Each row below holds a small network's activations on one input, seen along a few directions.
In each table, some parts of the input vary, and every possible input appears once, in random order.
Descriptions start from the smaller parts, as in this example, which fits no table here: one of 5 places around a ring, together with either a single point or one of 11 places around a ring or (one of 3 separate values, together with one of 6 places along a line).
Shared parts are said once, and a part with two or three values counts as separate values.
(in the rows, 128 means zero)

Other details of the inputs vary at random and push rows far along three fixed directions, the same in every table; ignore that.

A family of inputs:
r1: [147  45 105 106 168 135 178 114 114 101 116]
r2: [118 141 114 119 100  91 129 115 106 142 106]
r3: [130 142 139 111 184 141 147 159 131  92 165]
r4: [117 196 122 120 147 109 158 128 104 154 155]
r5: [121 177 110  95 138  90 154 128  91 138 147]
r6: [101 177 159 142 175 155 124 157 161 129 182]
r7: [134 112 136 133 138 130 129 139 137 121 128]
r8: [100 188 158 137 134 152  73 154 186 102 168]
r9: [126  99 117 135  86 114 122 110 107 157  94]
r10: [129 146 110 122 111 102 130 122 111 123 100]
r11: [109  67 160 153 120 179  83 140 163 116 123]
r12: [136 148 117 126 104 112 133 129  92 137 112]
r13: [158  58 120 108 197 156 183 139 119  87 143]
r14: [130 135 126 153  39 114  91 102 126 171  85]
r15: [132  76 130 112 174 155 152 134 126  95 146]
r16: [ 84 163 178 127 184 167  87 179 196  93 196]
r17: [141 150 122 115 140 113 151 139 101 133 138]
r18: [137  30 126 130 143 155 141 119 134 104 105]
r19: [136 115 123 145  63 120 100 101 131 147  89]
r20: [129 169 124 109 164 114 148 150 126 110 154]
r21: [137 154 120 122 116 105 138 132 104 152 126]
r22: [157  43 128 121 185 170 168 141 126  88 137]
r23: [135 150 147 109 196 154 154 172 132 111 196]
r24: [118 177 115  96 137 108 143 131  86 124 150]
r25: [106 154 132 164 109 110 101 109 140 162  88]
r26: [125 134 117 140 143 115 148 108 111 152 100]
r27: [127 127 123 147  92 105 106 125 137 147  92]
r28: [147  99 103 139  69 106 120  89 119 142  75]
r29: [147  69 126 149  79 144 110 101 136 137  88]
r30: [147 158 104 107 123 105 153 115 110 143 143]
r31: [136 152 113 115 132 115 137 121 130 120 142]
r32: [131  99 146 162  65 149  83 117 160 157 102]
r33: [120 139 123 148 123 115 132 108 115 162  93]
r34: [137 139 133 130 115 136 118 129 142 141 144]
r35: [108 232 154 109 146 131 105 158 147 109 195]
r36: [127 167 116 116 174 116 173 128 112 134 161]
r37: [134 139 126 130 120 112 132 134 120 144 125]
r38: [130  33 133 138 130 157 123 117 143 102 100]
r39: [101 193 123 147 125  98 108 114 134 154 102]
r40: [125 140 114 136 140 111 150 116 123 144 128]
r41: [126  70 127 140  95 136 109 112 121 128  89]
r42: [133 100 121 105 167 134 161 131 114 111 149]
r43: [106 120 185 172  98 184  46 152 210 127 145]
r44: [116 210 113 119  87  90 104 114 123 131 122]
r45: [ 97 151 156 143  98 129  75 138 147 139 129]
r46: [117 195 122 119 170 113 160 129  99 153 143]
r47: [113 174 117 118  91  86 119 122  99 159 119]
r48: [150 120 108 110 139 110 167 123  93 122 121]
r49: [157 118 107  99 139 126 168 111  95 117 136]
r50: [138 110 149 123 183 165 147 163 136 108 173]
r51: [124 125 106 152 108 106 131 104 128 154  92]
r52: [139 171 113 106 130 106 156 134  84 134 135]
r53: [106 129 156 175  71 145  44 131 199 140 112]
r54: [130 136 107 103 125 102 152 116  84 132 122]
r55: [135 144 112 113 140 108 148 131 110 114 118]
r56: [137 138 117 128  75 116 119 104 108 145 103]
r57: [143  62 134 147 125 148 128 130 140 126 107]
r58: [151  39  94  99 166 132 186 105 101  97 104]
r59: [145 113 122 130 106 128 127 113 132 134 124]
r60: [131  82 109 113 134 123 149 109 114 106 100]
r61: [127 107 146 156  74 150  84 116 152 140 105]
r62: [129 214 122  94 154 105 144 142 124 120 185]
r63: [125  42 149 138 163 171 124 141 169 100 138]
r64: [111 131 175 146 165 168  91 176 193 109 174]
r65: [167  71  98 114 141 129 172 106 120 125 127]
r66: [143 120 111 122 105 117 133 105 120 123 113]
r67: [113 182 145 136 110 120  98 150 128 134 134]
r68: [ 87 121 183 159 119 174  50 159 191 107 144]
r69: [135  92 151 136 156 169 122 153 144 101 143]
r70: [121 141 115 119 100 102 131 117  93 149 112]
Description of these inputs: one of 5 places along a line, together with either one of 2 separate values or (one of 3 separate values, together with one of 4 places along a line).
Q: The inputs of r53 and r65 match in every part but the place on the line of 5. If r39 is changed in the same way as r53 into r65, which row does it become?
A: r25
Q: The inputs of r17 and r7 match in every part but the place on the line of 5. If r41 is changed in the same way as r17 into r7, which row does it become?
A: r38
Q: Change only the place on the line of 4 in r58. List by row number the other rows that result.
A: r1, r16, r60
Q: Change only the choice among 2 separate values in r25. List by row number the other rows that result.
A: r40

A family of inputs:
r71: [124 163 144 147  47 115  81 118 153 156 110]
r72: [135  64 125 151 127 129 147 118 123 152  85]
r73: [121  76 149 155 172 172 120 150 183 124 147]
r74: [128 133 150 136  88 142  93 140 148 135 130]
r75: [106 126 144 131 138 142 115 145 151  99 149]
r76: [104 183 169 161 122 125  95 156 147 150 150]
r77: [125 184 135 128 157 113 155 145 105 142 162]
r78: [144  85 116 140 113 136 131 117 125 109  95]
r79: [118  91 132 148  98 122 103 133 149 120  99]
r80: [116 141 151 130 185 143 149 156 140 127 160]
r81: [147 105 136 127 117 140 131 125 147 127 140]
r82: [130 172 113  84 169  98 162 123  94 128 154]
r83: [120 148 156 135  91 139  85 149 154 138 139]
r84: [133 110 123 167  84 119 128 105 102 163  81]
r85: [110 167 145 138 120 139  91 126 144 132 125]
r86: [135 152 134 120 152 125 123 141 135 123 135]
r87: [123 112 141 148 116 136  99 147 158 110 116]
r88: [106 132 156 154 148 152 117 146 153 138 134]
r89: [130 164 129 103 170 122 145 133 117 121 152]
r90: [124  81 126 114 152 134 135 125 130 122 129]
r91: [151 100 106 134  99 100 131 118 115 138  76]
r92: [131  78 132 118 164 144 135 129 138 120 129]
r93: [155  69 112 138 116 131 139 100 116 129  76]
r94: [126 198 123 127  38  94  99 114 100 161 103]
r95: [152 103 116 126 139 128 142 126 122 114 109]
r96: [126 151 135 147 107 126  98 119 166 144 149]
r97: [111 169 118 102 142 101 146 142 114 110 156]
r98: [150 109 109 135 111 122 128 115 116 128  87]
r99: [112 136 129 117 143 135 139 132 126  99 148]
r100: [147 154 105 120 124 112 142 119 102 122 109]
r101: [109 163 153 145  75 144  68 144 129 142 133]
r102: [107 106 148 135 142 155 113 143 154  95 146]
r103: [108 107 143 131 125 138 100 128 147 130 124]
r104: [120 121 138 147 107 124  95 149 155 120 112]
r105: [123  68 121 128 122 138 132 109 123 119 107]
r106: [148 105 107 116 131 108 149 104 104 141  99]
r107: [130 192 117 118 127 101 128 125 140 146 170]
r108: [141 155 121 131  69 117 121 105 121 145 112]
r109: [136 139 126 123  80 109 111 132 121 150 120]
r110: [ 94 177 155 154 141 149 107 149 148 139 140]
r111: [140 152 104 133 100 111 134  97 127 148 130]
r112: [141 103 108 128 116 118 139  98 105 140  87]
r113: [117 165 114  89 162 110 157 121  96 122 156]
r114: [134 164 125 123 163 118 171 135  93 136 155]
r115: [115 129 123 113 141 113 137 143 126 109 142]
r116: [106 161 135 107 157 136 129 129 122 114 159]
r117: [134 137 104 104 139  97 163 128  99 111 133]
r118: [114  93 141 131 135 149 111 125 145 120 128]
r119: [147  68  96 138 142 134 168 105 120 144  99]
r120: [135 142 121 117 145 121 144 139 120 102 136]
r121: [120 106 145 133 153 152 121 148 157  91 149]
r122: [151 126 102 116 118  92 144 112 101 144  90]
r123: [142 137 116 127 146  98 172 128  89 149 134]
r124: [142 105 114 133 111 115 132 121 121 116  98]
r125: [123  94 153 136 159 158 106 143 167 119 135]
r126: [142 179 122 108 111 112 141 121 116 133 151]
r127: [106  90 161 170 145 176 114 143 166 130 119]
r128: [112 146 162 137 109 154  79 160 141 131 155]
r129: [112  80 134 139 112 136 107 122 144 124 110]
r130: [115 156 117  93 160 111 158 131 105 113 159]
r131: [147  92 122 137 137 152 131 115 127 116 102]
r132: [130 110 112 133  99 117 135 107 111 114  96]
r133: [130 139 114 139  30  89  91 111  86 179  77]
r134: [149 130 117 114 153 122 148 122 114 122 122]
r135: [129 140 114 104 137 110 146 104  95 134 120]
r136: [128 149 135 142 133 158 113 123 168 121 166]
r137: [157  96 116 120 156 129 150 133 125 109 121]
r138: [122 102 117 106 148 118 148 130 118 116 137]
r139: [120  95 117 124 117 130 138 104 111 120 109]
r140: [108 163 155 136  96 134  72 165 139 144 150]
r141: [123 132 120 133 166 144 151 130 138 130 144]
r142: [131 133 114 119 180 129 167 135 129 132 153]
r143: [146 154 116 110 104 104 141 123 121 143 139]
r144: [126 153 123  99 169 130 152 120 106 115 150]
r145: [133  77 123 133 130 141 139 123 132 101 112]
r146: [157 103 103 121 142 131 163 102 132 130 146]
r147: [121 204 120 102 101 103 123 141  81 147 147]
r148: [123  96 136 147 179 180 137 140 165 117 148]
r149: [135  92 125 110 169 143 149 119 123 116 134]
r150: [120 156 153 130 101 147  92 148 146 130 148]
Q: The inputs of r143 and r71 match in every part but one. If r79 is changed in the same way as r143 into r71, which row does it become?
A: r121
Q: The inputs of r128 and r101 match in every part but one. If r146 is changed in the same way as r128 into r101, which row does it become?
A: r136
Q: What do these inputs look like to the network?
A: one of 5 places along a line, together with either one of 3 separate values or one of 4 places along a line or one of 9 places around a ring
Q: Change only the place on the line of 5 in r131. List by row number the other rows that result.
A: r86, r93, r122, r134
Q: Change only the choice among 3 separate values in r72. List by row number the other rows that result.
A: r73, r123
Q: Change only the place on the ring of 9 in r100. List by row number the other rows that result.
A: r78, r85, r99, r116, r131, r132, r139, r144
Q: Change only the place on the ring of 9 in r82. List by row number the other rows that result.
A: r86, r87, r97, r103, r106, r117, r129, r137
Q: Change only the place on the line of 4 in r109. List by row number the other rows that result.
A: r107, r140, r143

A family of inputs:
r151: [117 171 124 140  81  97 113 118 102 150 104]
r152: [125 102 136 175 114 144 105 111 170 139 104]
r153: [135 125 105 132  66  89 126 102 105 140  90]
r154: [124 141 132 100 193 136 158 145 111 105 162]
r155: [100 172 149 136 126 135  78 156 164 116 134]
r156: [154 163 114  82 193 116 188 150  87 120 187]
r157: [107 165 157 125 111 143  87 143 168 125 167]
r158: [126 168 116 124  97 111 125 112 100 159 121]
r159: [139 102 128 155 143 154 120 118 165 138 131]
r160: [116 180 118 115 113 100 107 128 113 124 119]
r161: [131  57 133 138 150 143 138 130 137 124 106]
r162: [121 100 145 155 107 158  97 130 154 147 121]
r163: [127 126 137 148  80 130  93 120 128 154 102]
r164: [133  72 135 138 163 165 153 133 138 112 140]
r165: [109 122 140 145  87 135  92 126 157 124 125]
r166: [108 163 139 143 106 129 109 127 127 138 125]
r167: [153 166 108  90 147 112 167 133 105 123 149]
r168: [125 131 159 123 194 172 130 178 163 110 199]
r169: [111 193 115  99 132  90 124 133 108 119 148]
r170: [139  94 152 127 131 157 112 137 161 111 151]
r171: [158  74 101 122 130 132 166 118 116 112 101]
r172: [106 196 112  86 156  99 141 137 110 112 173]
r173: [114 107 147 124 174 162 133 137 141 109 145]
r174: [108 141 126 137  95 102 115 112 117 156  90]
r175: [156  38 117 141 137 141 161 122 112 120 102]
r176: [163 114  84 105 112  95 176  96  71 121  96]
r177: [131 133 159 137 111 153  86 136 160 119 136]
r178: [112 164 135 145 126 108 113 115 154 145 114]
r179: [138  59 126 132 150 137 144 127 120 122 103]
r180: [152  98  90 122 118  94 182 108  77 145  94]
Q: What do these inputs look like to the network?
A: one of 3 separate values, together with either a single point or one of 4 places along a line or one of 5 places around a ring
Q: The inputs of r170 and r169 match in every part but the choice among 3 separate values. If r168 is changed in the same way as r170 into r169, which row does it become?
A: r161
Q: Start at r167 and move only the place on the line of 4, one step at a time. The first step leads to r177. Which rows follow, in order?
A: r170, r157
Q: Change only the place on the line of 4 in r176. List by row number the other rows that result.
A: r153, r165, r171

A family of inputs:
r181: [ 99 127 145 144 151 151 114 129 158 120 141]
r182: [121  99 116 139  73 112 113 105  96 147  61]
r183: [119 160 137 140  81 112  99 126 113 160 133]
r184: [141  68 131  88 226 156 185 172 124  81 187]
r185: [155  89 112 149  62 114 125 105 100 171  74]
r186: [161  59 124 130 137 144 149 122 135  97 111]
r187: [192  49  92 102 163 151 202 109 104  99 143]
r188: [144 167 107  90 136 104 163 122  99 122 175]
r189: [113 194 103 123 139  87 141 122 101 139 123]
r190: [141  32 121 127 119 153 120 104 141 105 104]
r191: [144 103 150 142 141 169 122 149 171  97 151]
r192: [132 153 141 126 182 146 146 145 154 136 170]
r193: [131 111 108 166  91 105 115 104 123 159  64]
r194: [ 90 129 162 158 166 165  96 148 175 106 149]
r195: [137 183  96  79 132 109 159 115  96 122 162]
r196: [ 96 106 142 155 123 130  95 140 170 137 113]
r197: [113 129 185 148 157 171  93 172 168 108 151]
r198: [116 162 130  92 154 121 152 137  96 120 159]
r199: [135 170 108 114 124  81 165  96  94 167 128]
r200: [ 82 191 170 156 101 140  56 166 156 130 133]
r201: [116 181 107 116 114  88 153  96  99 162 125]
r202: [152 176 106 100 151 105 168 144  80 138 144]
r203: [ 84 183 172 146  94 148  54 155 162 141 152]
r204: [137  84 135 141 109 146 103 124 152 101 101]
r205: [137  93 114 126  70  87 112 106 126 133  81]
r206: [117 192 127  99 128 110 117 131 119 107 141]
r207: [151  65 117 160 131 151 140 109 143 149  80]
Q: What do these inputs look like to the network?
A: one of 3 separate values, together with either a single point or one of 8 places around a ring
Q: The inputs of r203 and r201 match in every part but the choice among 3 separate values. If r182 is changed in the same way as r203 into r201, which row does it become?
A: r194
Q: Change only the place on the ring of 8 in r204. List by row number the other rows that result.
A: r186, r187, r188, r190, r191, r195, r206
Q: Change only the choice among 3 separate values in r191. List by row number the other rows that result.
A: r202, r207
